Each row below holds a small network's activations on one input, seen along a few directions.
Each table varies a few parts of the input and shows all the possible inputs, shuffled.
Descriptions start from the smaller parts, as in this example, which fits no table here: one of 5 places around a ring, together with either a single point or one of 11 places around a ring or (one of 2 separate values, together with one of 6 places along a line).
Shared parts are said once, and a part with two or three values counts as separate values.
In the rows, 128 means zero.

Other details of the inputs vary at random and push rows far along three fixed directions, the same in every table; ignore that.

Table:
R1: [156, 90, 110, 126, 132, 129, 151, 94, 192, 88, 134]
R2: [119, 111, 104, 124, 124, 140, 162, 123, 194, 97, 154]
R3: [141, 144, 123, 151, 159, 195, 119, 119, 167, 180, 117]
R4: [123, 175, 128, 139, 141, 61, 173, 123, 65, 160, 115]
R5: [136, 148, 168, 140, 177, 195, 79, 124, 151, 247, 125]
R6: [143, 108, 163, 97, 110, 115, 45, 133, 104, 103, 105]
R7: [156, 154, 166, 103, 228, 215, 93, 112, 120, 223, 105]
R8: [132, 112, 96, 125, 106, 151, 171, 119, 185, 101, 133]
R9: [128, 141, 104, 160, 130, 98, 175, 109, 113, 112, 170]
R10: [115, 157, 120, 148, 139, 61, 168, 113, 52, 169, 113]
R11: [105, 122, 141, 91, 84, 124, 70, 174, 103, 80, 101]
R12: [97, 116, 139, 123, 92, 145, 67, 144, 91, 105, 94]
R13: [121, 148, 108, 153, 124, 70, 184, 106, 70, 144, 123]
R14: [129, 164, 115, 141, 139, 61, 181, 125, 90, 134, 146]
R15: [137, 169, 122, 143, 145, 63, 160, 132, 66, 161, 144]
R16: [134, 90, 166, 106, 106, 116, 59, 161, 92, 71, 102]
R17: [119, 118, 138, 98, 79, 126, 65, 173, 99, 83, 126]
R18: [141, 143, 126, 150, 163, 192, 115, 122, 172, 181, 131]
R19: [139, 157, 152, 129, 178, 188, 91, 134, 147, 243, 87]
R20: [114, 152, 133, 141, 132, 61, 177, 111, 92, 136, 160]
R21: [135, 88, 180, 107, 104, 121, 62, 164, 88, 67, 98]
R22: [122, 127, 138, 105, 92, 141, 72, 166, 101, 108, 109]
R23: [104, 100, 96, 126, 116, 143, 173, 109, 187, 101, 114]
R24: [119, 104, 113, 144, 115, 154, 155, 104, 183, 95, 172]
R25: [135, 166, 125, 151, 141, 68, 158, 123, 60, 161, 155]
R26: [148, 90, 115, 132, 140, 132, 156, 105, 191, 84, 134]
R27: [105, 113, 160, 101, 96, 127, 66, 157, 108, 115, 137]
R28: [127, 116, 96, 139, 111, 158, 166, 111, 181, 92, 136]
R29: [133, 110, 93, 123, 116, 147, 168, 127, 188, 99, 139]
R30: [127, 104, 100, 126, 122, 142, 160, 125, 190, 101, 162]
Each input here is: either a single point or one of 5 places along a line or (one of 4 places along a line, together with one of 6 places along a line).
Change only the place on the line of 4 in R2. List by row number the other rows that result.
Answer: R9, R25, R30

Table:
R31: [155, 165, 109, 150, 128, 46, 160, 118, 67, 137, 156]
R32: [120, 132, 175, 138, 157, 143, 83, 146, 117, 187, 78]
R33: [161, 142, 71, 149, 154, 128, 218, 100, 183, 149, 130]
R34: [122, 99, 130, 115, 113, 149, 128, 152, 192, 117, 109]
R35: [139, 112, 139, 115, 140, 170, 111, 143, 178, 92, 163]
R36: [128, 167, 141, 99, 173, 152, 109, 135, 101, 175, 105]
R37: [144, 115, 123, 179, 165, 108, 205, 84, 191, 151, 164]
R38: [137, 95, 136, 116, 132, 182, 134, 141, 163, 94, 117]
R39: [143, 143, 77, 123, 162, 128, 228, 100, 183, 157, 143]
R40: [134, 136, 177, 133, 146, 132, 67, 154, 130, 197, 120]
R41: [131, 81, 143, 137, 133, 164, 108, 123, 173, 99, 146]
R42: [123, 85, 131, 126, 79, 113, 78, 127, 105, 44, 130]
R43: [97, 89, 127, 88, 85, 120, 100, 137, 100, 48, 104]
R44: [116, 147, 152, 102, 142, 140, 86, 143, 120, 203, 81]
R45: [141, 96, 94, 151, 142, 172, 164, 90, 191, 113, 105]
R46: [151, 129, 127, 144, 112, 91, 139, 111, 72, 89, 150]
R47: [135, 160, 144, 109, 165, 138, 106, 122, 109, 158, 150]
R48: [144, 114, 100, 123, 146, 160, 181, 138, 210, 126, 135]
R49: [126, 143, 129, 146, 146, 54, 165, 88, 53, 134, 157]
R50: [147, 166, 134, 126, 166, 153, 101, 136, 100, 168, 92]
R51: [103, 126, 128, 118, 108, 70, 152, 117, 92, 104, 108]
R52: [111, 99, 131, 75, 82, 133, 107, 147, 94, 44, 113]
R53: [146, 148, 118, 133, 121, 84, 134, 122, 84, 83, 157]
R54: [117, 134, 174, 124, 151, 140, 62, 120, 118, 195, 110]
R55: [123, 85, 131, 128, 134, 170, 125, 132, 169, 97, 109]
R56: [151, 148, 147, 158, 150, 66, 172, 116, 48, 128, 169]
R57: [125, 101, 138, 95, 79, 108, 85, 178, 124, 54, 157]
R58: [138, 101, 121, 130, 100, 145, 101, 125, 193, 118, 128]
R59: [116, 131, 128, 113, 99, 60, 138, 123, 104, 114, 152]
R60: [130, 99, 122, 104, 76, 133, 103, 146, 94, 37, 101]
R61: [61, 138, 91, 125, 74, 193, 127, 148, 172, 134, 150]
R62: [137, 147, 130, 174, 127, 36, 158, 94, 69, 137, 137]
R63: [141, 140, 153, 119, 155, 145, 110, 112, 96, 162, 143]
R64: [135, 153, 152, 100, 152, 149, 67, 144, 116, 197, 130]
R65: [98, 163, 53, 189, 109, 163, 218, 102, 185, 163, 166]
R66: [132, 115, 128, 105, 141, 174, 129, 153, 174, 91, 124]
R67: [130, 140, 147, 149, 146, 133, 96, 119, 113, 184, 69]
R68: [69, 158, 99, 154, 66, 106, 160, 164, 90, 114, 165]
R69: [135, 147, 144, 131, 137, 141, 79, 141, 120, 198, 69]
The inputs of R68 and R65 match in every part but one. If R56 is changed in the same way as R68 into R65, which row does it become?
Answer: R46
What is each input in this table made of?
Answer: one of 3 separate values, together with either a single point or (one of 2 separate values, together with one of 6 places around a ring)
Which other rows agree with R59 in the choice among 3 separate values? List them by row number.
Answer: R36, R39, R43, R44, R47, R49, R51, R52, R54, R61, R63, R64
Change only the choice among 3 separate values in R59. List by row number the other rows that result.
Answer: R40, R58

Table:
R70: [128, 127, 146, 114, 100, 100, 83, 151, 87, 96, 147]
R71: [113, 171, 128, 136, 138, 76, 149, 130, 61, 173, 129]
R72: [125, 107, 147, 121, 103, 85, 97, 135, 85, 94, 89]
R73: [128, 125, 145, 101, 111, 97, 103, 154, 86, 94, 113]
R74: [97, 102, 113, 100, 51, 135, 87, 168, 127, 36, 125]
R75: [136, 146, 148, 165, 142, 56, 137, 108, 66, 165, 132]
R76: [115, 121, 134, 143, 126, 165, 101, 127, 166, 174, 94]
R77: [137, 120, 142, 109, 160, 169, 106, 128, 158, 158, 103]
R78: [110, 137, 125, 125, 133, 171, 119, 128, 149, 162, 115]
R79: [138, 127, 150, 124, 150, 168, 96, 137, 165, 163, 139]
R80: [129, 160, 146, 144, 151, 83, 138, 114, 59, 159, 147]
R81: [155, 130, 103, 137, 149, 116, 188, 104, 154, 125, 137]
R82: [147, 163, 133, 143, 155, 81, 144, 122, 56, 152, 114]
R83: [141, 121, 138, 123, 156, 183, 107, 126, 148, 152, 101]
R84: [139, 110, 90, 132, 138, 119, 219, 87, 170, 84, 144]
R85: [126, 141, 122, 127, 129, 165, 112, 139, 157, 166, 121]
R86: [94, 100, 121, 87, 53, 127, 91, 175, 136, 42, 129]
R87: [140, 128, 142, 136, 149, 176, 91, 130, 157, 157, 135]
R88: [135, 123, 145, 135, 149, 182, 96, 126, 151, 157, 135]
R89: [134, 107, 95, 137, 129, 108, 209, 96, 183, 85, 183]
R90: [120, 123, 75, 150, 113, 126, 218, 103, 167, 96, 156]
The inputs of R81 and R70 match in every part but one. If R83 is changed in the same way as R81 into R70, which row does it become?
Answer: R88
What is each input in this table made of?
Answer: one of 3 separate values, together with either a single point or one of 6 places around a ring
Change only the choice among 3 separate values in R82. List by row number the other rows that result.
Answer: R74, R87
Change only the choice among 3 separate values in R78. List by row number the other rows that result.
Answer: R80, R84

Table:
R91: [117, 167, 148, 127, 136, 110, 81, 156, 67, 187, 79]
R92: [138, 125, 126, 145, 146, 163, 126, 120, 202, 180, 135]
R93: [152, 140, 144, 131, 150, 124, 118, 130, 69, 126, 136]
R94: [125, 101, 121, 84, 87, 105, 135, 158, 122, 40, 148]
R95: [120, 138, 132, 123, 142, 105, 151, 129, 119, 145, 99]
R96: [117, 143, 76, 168, 156, 186, 203, 91, 202, 198, 129]
R97: [146, 124, 91, 126, 142, 81, 227, 87, 135, 67, 175]
R98: [96, 101, 116, 92, 78, 217, 79, 164, 170, 99, 144]
R99: [140, 113, 109, 146, 125, 50, 188, 86, 124, 82, 165]
R100: [125, 83, 139, 116, 105, 192, 79, 137, 178, 66, 88]
R101: [139, 116, 159, 146, 128, 112, 79, 128, 93, 120, 127]
R102: [113, 141, 130, 159, 139, 186, 108, 120, 191, 191, 138]
R103: [120, 134, 117, 95, 88, 104, 120, 164, 102, 68, 145]
R104: [131, 141, 157, 111, 137, 114, 82, 128, 58, 159, 78]
R105: [141, 153, 155, 151, 161, 71, 143, 122, 88, 194, 132]
The inputs of R98 and R97 match in every part but one. If R102 is changed in the same way as R98 into R97, which row does it become?
Answer: R99
What is each input in this table made of?
Answer: one of 3 separate values, together with one of 5 places along a line
Start at R100 and move only the place on the line of 5, one step at a time. The first step leads to R104. Which rows follow, in order?
Answer: R95, R91, R96
